Here are a small network's activations along a few directions, averaged over the inputs that share one value of a field.
Related values have similar rows: they may be neighbours, one step apart, or belong to one group.
In the rows, zero is written as 500.
Random noise pushes rows far along 13 fixed directions. That doesn't count. These rows show it; they differ only by the noise:
[310 362 430 530 473 704 602 552 563 505 584 448 349 615 441 492 335 682
 472 481 522 445 505]
[271 577 382 449 441 647 343 580 651 409 413 522 394 515 397 465 494 461
 474 616 544 324 501]
[238 704 415 347 380 545 496 425 656 388 467 390 435 504 302 497 479 595
 530 328 598 311 596]
[528 575 451 603 513 511 599 586 328 511 806 604 576 475 567 407 497 486
 396 534 552 681 595]
[502 358 561 310 620 724 666 656 594 587 515 408 554 541 238 489 429 486
 357 426 393 659 590]
[413 616 525 371 474 495 521 552 561 495 654 431 458 653 526 461 399 562
 587 470 567 331 632]
[555 493 399 516 406 599 489 373 382 375 638 472 500 588 246 380 524 545
 507 657 433 460 219]
[472 547 490 287 466 543 581 527 530 604 391 486 449 643 524 388 620 492
 535 493 560 345 562]
[611 297 565 438 548 459 484 697 447 591 595 506 546 603 627 557 484 483
 451 572 421 573 607]
[406 303 445 472 400 412 522 596 545 481 383 549 427 501 547 655 679 544
 472 588 445 512 500]
[523 642 423 573 697 713 784  73 484 448 523 332 467 233 225 271 363 516
 590 199 574 482 484]
[443 510 420 397 337 426 498 360 425 413 499 460 528 478 419 504 633 640
 448 370 505 510 525]
[494 527 505 636 443 339 531 523 631 532 536 591 445 499 575 572 514 515
 562 560 574 499 521]
[323 526 522 534 460 471 435 530 496 469 432 523 548 491 471 690 362 674
 323 188 505 701 573]
[446 763 558 478 447 359 404 407 590 408 449 672 479 548 545 469 581 489
 565 622 534 468 424]


ZUKU, 12 values:
luz: [585 398 547 601 349 443 592 535 573 613 507 501 560 480 392 558 595 515
 435 461 515 644 479]
kulet: [503 609 666 572 581 321 592 415 756 537 285 500 443 425 425 742 442 524
 613 281 489 606 461]
bedod: [438 666 583 277 525 438 457 380 474 368 535 465 518 430 530 481 526 558
 532 388 447 537 642]
tizi: [430 685 575 545 461 295 450 531 592 455 555 494 604 368 631 629 440 480
 514 390 581 496 660]
vokim: [271 693 543 391 446 531 371 628 441 373 392 597 562 632 424 696 461 574
 354 409 456 630 445]
rurid: [325 448 256 789 388 427 569 534 452 585 239 454 357 376 599 699 510 577
 489 198 690 433 458]
konu: [406 441 340 599 430 737 382 631 710 485 448 474 480 253 297 405 605 302
 424 688 558 405 605]
kube: [556 492 533 505 310 407 638 358 647 494 614 483 520 507 359 429 621 666
 521 612 520 552 385]
tegen: [561 610 458 511 348 462 544 509 501 478 716 322 676 438 209 538 523 410
 524 387 544 472 541]
naze: [589 371 489 574 443 419 660 399 709 606 342 582 437 416 476 486 684 547
 495 605 540 607 505]
geru: [485 273 538 333 589 761 380 489 432 468 416 348 510 560 469 429 328 561
 417 502 334 445 397]
doga: [322 595 450 626 488 459 703 346 645 339 602 533 351 359 417 532 504 558
 638 558 536 472 479]
ZUKU is arranged as 4 separate groups.
Which other values are in the same group as tegen? Give them in the order they are listed.
> luz, konu
Which other values are in the same group as rurid? Give them in the order they are listed.
> kulet, bedod
Which other values are in the same group as tizi? Give them in the order they are listed.
> kube, geru

LUS, 11 values:
sov: [630 232 463 695 538 601 542 336 471 503 528 577 412 493 428 469 427 648
 483 606 437 657 285]
rotag: [500 316 493 335 597 512 643 266 412 427 251 314 427 344 560 479 697 437
 722 467 414 238 511]
gug: [474 541 640 443 635 441 646 548 638 515 518 409 409 606 565 553 416 442
 743 643 479 276 423]
ribe: [551 401 522 547 471 402 432 399 427 433 532 518 415 609 652 488 439 618
 583 632 447 439 321]
bimal: [467 764 511 487 428 605 587 341 367 561 519 478 628 538 370 358 427 620
 369 149 607 593 449]
nuluv: [451 216 384 510 533 476 721 623 469 466 545 364 452 407 402 709 561 482
 508 486 413 507 513]
nef: [526 364 586 361 373 592 332 524 636 494 517 453 564 631 335 513 438 622
 399 540 386 563 536]
nebo: [582 653 503 307 430 497 469 503 706 724 197 484 470 635 506 276 635 410
 560 504 651 236 515]
fovu: [477 524 279 654 189 346 309 471 626 464 468 483 507 365 391 586 689 459
 507 506 623 369 574]
kalus: [451 635 516 445 566 606 515 521 618 368 754 426 499 366 297 430 399 449
 513 476 512 526 703]
kov: [626 468 681 315 598 502 401 320 306 453 513 674 560 640 677 390 491 679
 367 555 316 801 448]
LUS is arranged as a ring.
Name the neighbours of bimal, in listed order.
> rotag, gug
Name the neighbours of fovu, in listed order.
> nef, kalus
Name the neighbours of ribe, in listed order.
> nuluv, nebo
